These are the activations of a small neural network, seen along a few directions. Each row is one input.
In each table, some parts of the input vary, and every possible input appears once, in random order.
A made-up example of a description, with smaller parts first: one of 5 places around a ring, together with either a single point or one of 11 places along a line or (one of 3 separate values, together with one of 4 places along a line).
Shared parts are said once, and a part with two or three values counts as separate values.

Other details of the inputs vary at random and push rows far along three fixed directions, the same in every table; ignore that.

Rows:
row 1: [ -8 -13   6 -12  16 -13  -2   0 -39 -20  18  22]
row 2: [ 19  12  -1   4  14 -12  -9 -25  27   4 -34   2]
row 3: [ -4  -6 -23   5 -22   1 -19 -16  -2 -17  -4   0]
row 4: [ 11  -3  -8   1  -6  -1  -1   8   1 -10   0   3]
row 5: [ -1   6 -35   1 -38  11 -15   1  42  -1  -6  -7]
row 6: [-10  -9 -19  -2 -15   0 -19 -17 -10 -23  -3   4]
row 7: [ 21  16  14  36  48   0   5  -9  19  17 -16 -18]
row 8: [  3 -13  -3  -8  13 -14   0 -11 -44  -5  28  12]
row 9: [-16   6  -9  -4 -19   5   6   6  16   5  -8   3]
row 10: [-2  5 -1  1 -8 24 28 34 -5 10 14  0]
row 11: [ 32  18   6  12  31 -11  12 -12   7  16 -24  -8]
row 12: [-14 -11  25  -3   0 -20  -2 -11  -2 -13  10 -11]
row 13: [  6  -9  -3   0   2   1  -6   2 -22  -3   1  -1]
row 14: [ -6  -2 -23 -11 -20  -3 -25 -13  25  -8  -5   8]
row 15: [ 23  18 -11   6  19  -2  -4 -35  24   0 -14  -3]
row 16: [ -8  -4  -3  -1  -5 -10   3 -11 -20  -8   7  12]
row 17: [-18 -29 -12  13  -7 -16 -25 -14   4 -16  11  -2]
row 18: [ -7  10  10 -13   7  31  34  34  -3  35  17   1]
row 19: [  1   8 -11   2 -10  16  10   8  18  -6  -3   1]
row 20: [ 34   4  13   2  38 -10   1  -8  -3   1 -14   4]
row 21: [ -7 -22   7 -15  17 -11 -14  -4 -47 -10   8  15]
row 22: [-14  -6  35   0   5 -29  -7  -7 -31 -15  20  -7]
row 23: [-15  -6 -17  -5 -14  -2 -24 -18  -2 -20  -8   6]
row 24: [ -8   3  -8  -1 -38  19   9  30  29  20  -8   0]
row 25: [  4  -1  14 -11   4  25  24  38  -9  35  19   5]
row 26: [-15   5  26   0  -8 -17  -8  -9  -1 -12   5 -14]
row 27: [-12   9 -17   5 -35  15  15  18  16   9   2  -2]
row 28: [ -4  -8  20 -13  12  22  28  43 -24  17  16  10]
row 29: [ -2  -5 -10  -1 -19  17  -9  16  12   5 -10  -3]
row 30: [ 18  26  38  12  40 -15  14 -16  23  11 -18 -31]
Each input here is: either one of 2 separate values or one of 4 places along a line or (one of 4 separate values, together with one of 6 places around a ring).

Rows:
row 31: [ 33  27   4  11  23  -1  -2 -18  46   4 -40 -14]
row 32: [-13 -23 -17 -18 -15  18   7  25 -37   3  28  25]
row 33: [-14  -5   1  -7 -17   5   6  18  -1   6   2   2]
row 34: [11  5 14  9 15  8 19 17  6 19 -3 -9]
row 35: [-10 -10  -7  -6 -21 -19 -20 -11  -2 -18   4  12]
row 36: [-16   5   0  -5 -22  27   8  28  20  12  -2  -5]
row 37: [-19  -2  -9  -5 -26  10  -4  11  19   2  -2  -1]
row 38: [ 16   8   7   8  27  -7   0 -20   2   5  -5 -10]
row 39: [ -3 -15  17  -1  18   1   4   8 -31  -1  16   3]
row 40: [-16   2  -7  -5 -32   8  -1  12  16   4  -2   0]
row 41: [-20 -15 -10 -10 -25 -13 -23 -12  -4 -20  12  12]
row 42: [ 20   5  -8  -4  29  14  11   2 -15  18  -5  12]
row 43: [ 13  22  14   1  17  13  29   9   7  18 -12 -10]
row 44: [ 12  13  18   7  22  14  26  19   6  28   4 -11]
row 45: [  3   4   8  -6   6  -8   3  -7 -11   2  -3   0]
row 46: [  5   6  13   7  18  17  13  13   4  16  -5 -11]
row 47: [-16 -28 -16 -18 -20  10   4  27 -53  -1  27  29]
row 48: [  3  -1   7   7  22  -9   1 -13 -25  -6   6   2]
row 49: [ -1 -11   7 -13  11 -28 -12 -17 -35 -17  16  11]
row 50: [ 12  26   9  15  10  28  35  21  22  29 -12 -20]
row 51: [  0   5 -20  12 -17  -2 -22 -22  44  -9 -17 -10]
row 52: [ 17   2  10   9  25  -8  -4 -13  -4  -2 -15  -6]
row 53: [ -8  -3 -11  -3 -15  -2 -15  -8  22  -9  -6  -1]
row 54: [-11  -3 -13  -4 -25  -4 -15   1  21 -11  -1   1]
row 55: [ -9  -5 -23   9 -22  -9 -30 -22  30 -17 -15  -4]
row 56: [-2 11 19 -9  9 24 34 27  0 29 10 -7]
row 57: [ 12   9   9  -3  20 -10   7 -12  -9  -6  -1   0]
row 58: [ -9 -17 -10   1 -15 -12 -25  -7  -6 -25   6   4]
row 59: [-5 -2 14  2 10 20 25 28 -3 24 12 -8]
row 60: [-21 -20 -12  -1 -19 -13 -18 -10 -26 -29  21  10]
row 61: [ -4  -3  -6  -4 -13  -5 -16  -3  10 -15  -4   2]
row 62: [  1   8 -26  14 -28   5 -17  -7  61  -6 -21 -16]
row 63: [  5   7  -2  -1  11 -14  -9 -29   0 -16 -11   2]
row 64: [ -4  -5  17  -2   9   3  19  17 -33  16  17  -2]
row 65: [  5   5  12   6  18   4  20  11 -17   6  12  -4]
row 66: [-11  -5  -5  -5 -23  -2  -6   8  10  -6   0   4]
row 67: [ 43   7 -15   3  44 -14 -10 -33  -6  -3 -17  12]
row 68: [  5 -12   5  -6  13 -30 -24 -26 -27 -25  -6  11]
row 69: [ 11 -11   7   7  27 -29 -15 -27 -23 -12  -5   4]
row 70: [ 18  11  -1  15  15 -10   0 -19  10  -7 -13  -6]
row 71: [-26 -25   5  -5 -28  10   5  36 -28  -5  26   8]
row 72: [ 15  -3  13  -3  34 -20 -14 -26 -15 -14  -7   4]
row 73: [ -9  17 -11   0 -34  23   7  20  51  15  -7 -11]
row 74: [  4  -3 -24  -6 -20  23   7  21   3   9   1  14]
row 75: [15 13 13  0 23 -8 13 -8 -8  0 -6  0]
row 76: [ -1  13 -21   1 -19  -6 -23 -29  42 -12 -23  -7]
row 77: [  3  -7  12   4  18 -15  -2  -8 -26   1   5   3]
row 78: [ 18  15  10   3  32 -11  -2 -24  10   7 -18  -3]
row 79: [ -9 -10  -9   0 -16 -11 -15  -6  -7 -13  13   0]
row 80: [-4 12 17 -6  8 26 37 28 -4 21 10 -6]
row 81: [ 4  7 12 -7  3  1 14  9 -4 11  3 -1]
row 82: [  1  -7  13   3  25 -14  -3 -12 -28   2   9   5]
row 83: [-18  -9  -3  -2 -30   8   6  23  -7   3  18   0]
row 84: [ -2  11 -12  12 -28  13   0   9  46   8 -13 -12]
row 85: [-25 -14 -12  -2 -30  -1 -13   2 -10  -9  16   3]
- Describe the family of inputs behind these rows. => one of 5 places around a ring, together with either a single point or (one of 2 separate values, together with one of 5 places along a line)
- The inputs of row 48 and row 65 match in every part but the place on the ring of 5. If row 78 is changed in the same way as row 48 into row 65, which row does it become? => row 73
- The inputs of row 80 and row 75 match in every part but the place on the ring of 5. If row 39 is changed in the same way as row 80 into row 75, which row does it become? => row 71
- Which other rows does row 79 become when the place on the ring of 5 takes its other values? List them by row number. => row 38, row 64, row 83, row 85
- Which other rows does row 81 become when the choice among 2 separate values takes its other values? List them by row number. => row 83
- Start at row 50 and move only the place on the line of 5, one step at a time. The first step leads to row 64. Which rows follow, in order? => row 77, row 69, row 52

Rows:
row 86: [ 14   4  27   8  31  10  19  20   7  26   1 -18]
row 87: [ -3 -15 -31   0 -14 -10 -25 -16  -7 -28  -5  12]
row 88: [-15  -1 -10   8 -28  35  16  30  20  12  -1 -12]
row 89: [ -6 -16   4   6  -3   5  13  24 -34   5  24   9]
row 90: [  9   1  -9  12   3   6 -13   0  31   7 -15  -6]
row 91: [  9  15  12  11  22 -21 -10 -40  13  -7 -13  -9]
row 92: [-13 -24  -1  -2   8  -8  -5  -1 -46  -2  27  14]
row 93: [-24  -1   2   2 -33   9  -6   7   9  -9   1 -10]
row 94: [-11 -15 -24 -14 -26 -13 -32 -20 -12 -42   5  22]
row 95: [  3   1  12   9   8  -6  11   7  -8   5  10 -11]
row 96: [11 15 -2  0 15 27 29 19  6 33 -4 -4]
row 97: [-21  11  -7 -12 -25  16  12  12  20  11   2  -1]
row 98: [  0 -15  42  -7  36 -25   0   0 -48  -1  20   8]
row 99: [ 30  22  10   2  30 -27  -1 -35  13  -6 -29  -4]
row 100: [ 20  21   3  17  27   3   7 -20  35  12 -15 -23]
row 101: [-23 -20 -16   6 -31 -18 -38 -19  -3 -42   7  -2]
row 102: [ -4 -29   7 -15   9  -2  -1  19 -55   2  24  24]
row 103: [ 14  -5  24 -16  42  -6  14   8 -41  14  11  15]
row 104: [-21  10   2  -9 -32  28  21  31  17   9   0  -7]
row 105: [-16  10 -24 -13 -42  39  18  32  32  19   7   2]
row 106: [-18  -7 -16   5 -41 -25 -32 -21  15 -30  -3  -1]
row 107: [ 32  17 -13   1  12 -16  -7 -28  17  -8 -23   4]
row 108: [ 39  19 -16  16  23  -2  -3 -23  26   4 -32  -3]
row 109: [ -6   1  22 -14  10   1  13  16  -7  16   1   3]
- The inputs of row 91 and row 93 match in every part but one. If row 97 is changed in the same way as row 91 into row 93, which row does it become? => row 104
- Describe the family of inputs behind these rows. => one of 4 separate values, together with one of 6 places around a ring
- Which other rows does row 99 become when the place on the ring of 6 takes its other values? List them by row number. => row 89, row 95, row 106, row 107, row 108

Rows:
row 110: [ 10  16 -17   6 -18   6 -11  -6  53   6 -32  -9]
row 111: [ 26   7  16  12  48  -2  16  -7 -22   8   1  -5]
row 112: [ 27  20  -2  19  23   6   5 -14  37  17 -20 -18]
row 113: [ 33  -3   8  12  56 -26 -14 -34 -17  -9 -12   3]
row 114: [-18  -2  -4 -12 -27  34  12  38  13  16   1   1]
row 115: [-10  -4  -1 -11 -10  21  10  25   0  10   7   7]
row 116: [-34  -2  24  -3 -36  -1   6  25  11  -3  14 -13]
row 117: [  6   7  20  -7  16  19  38  35 -27  21  16   2]
row 118: [ -4 -12  -9 -10   1 -25 -25 -30 -18 -21   8  14]
row 119: [-11  -8   1  -7 -10 -11   2   0 -31  -9  14  12]
row 120: [ 11   3 -29   3 -20 -16 -32 -31  36 -27 -22   2]
row 121: [-11 -22  -2 -16  -1 -12 -12  -5 -37 -18  22  19]
row 122: [ 2 13  6 -4 -8 25 31 34 15 32  5 -7]
row 123: [-2 -5 -7  8 -4  3 -5  4  9  6  1 -3]
row 124: [-15 -11 -15 -10 -34  10  -4  25   7  -4   6   9]
row 125: [-22   3  -9  -8 -30  18  12  16   2   7   9   1]
row 126: [ 24  18   1   2  29  -4  -1 -22  25  11 -22  -5]
row 127: [ 12  16 -19   5 -21  17  -7   4  58   5 -35 -10]
row 128: [ 23  20   6  18  25  18  14   4  36  30 -26 -21]
row 129: [  0   4  20   5  18  22  37  31 -25  30  22  -7]
row 130: [  0   3 -32  18 -20 -16 -33 -40  33 -27 -21  -6]
row 131: [-32 -10  31  -8  -8 -19  -5   1 -18 -14  21  -6]
row 132: [-23   9 -18  -6 -46  31  12  26  28  12   8  -6]
row 133: [ -8 -20 -11 -11  -4 -30 -37 -33 -22 -27   0  18]
row 134: [ 32  26  16   5  51   4  22 -16   1  15 -21  -7]
row 135: [-20  -8 -20  -6 -43   3  -7   9   0 -19   5   9]
row 136: [  2 -17  18 -13  22 -18   5   6 -51   2  21  18]
row 137: [ 33  24  14   3  50   3  18 -15   0  12 -15  -6]
row 138: [  2  -9  14  -9  16 -16   8   0 -49  -2  22  12]
row 139: [-19 -23 -13   0 -26   6 -16  15  -8 -11   8   7]
row 140: [  2 -16 -12   6   2 -16 -22 -18 -10 -21   5   6]
row 141: [-14 -10  14  14  -5 -38 -34 -36   7 -33  -2 -16]
row 142: [ -2  -8  10   5  16   4  14   9 -35   1  14   3]
- The inputs of row 122 and row 118 match in every part but one. If row 117 is changed in the same way as row 122 into row 118, which row does it become? => row 137
- Describe the family of inputs behind these rows. => one of 3 separate values, together with either a single point or (one of 2 separate values, together with one of 5 places along a line)
- Which other rows agree with row 113 in the choice among 3 separate values? List them by row number. => row 111, row 112, row 123, row 128, row 129, row 130, row 139, row 140, row 141, row 142
- Which other rows does row 124 become when the choice among 2 separate values takes its other values? List them by row number. => row 136
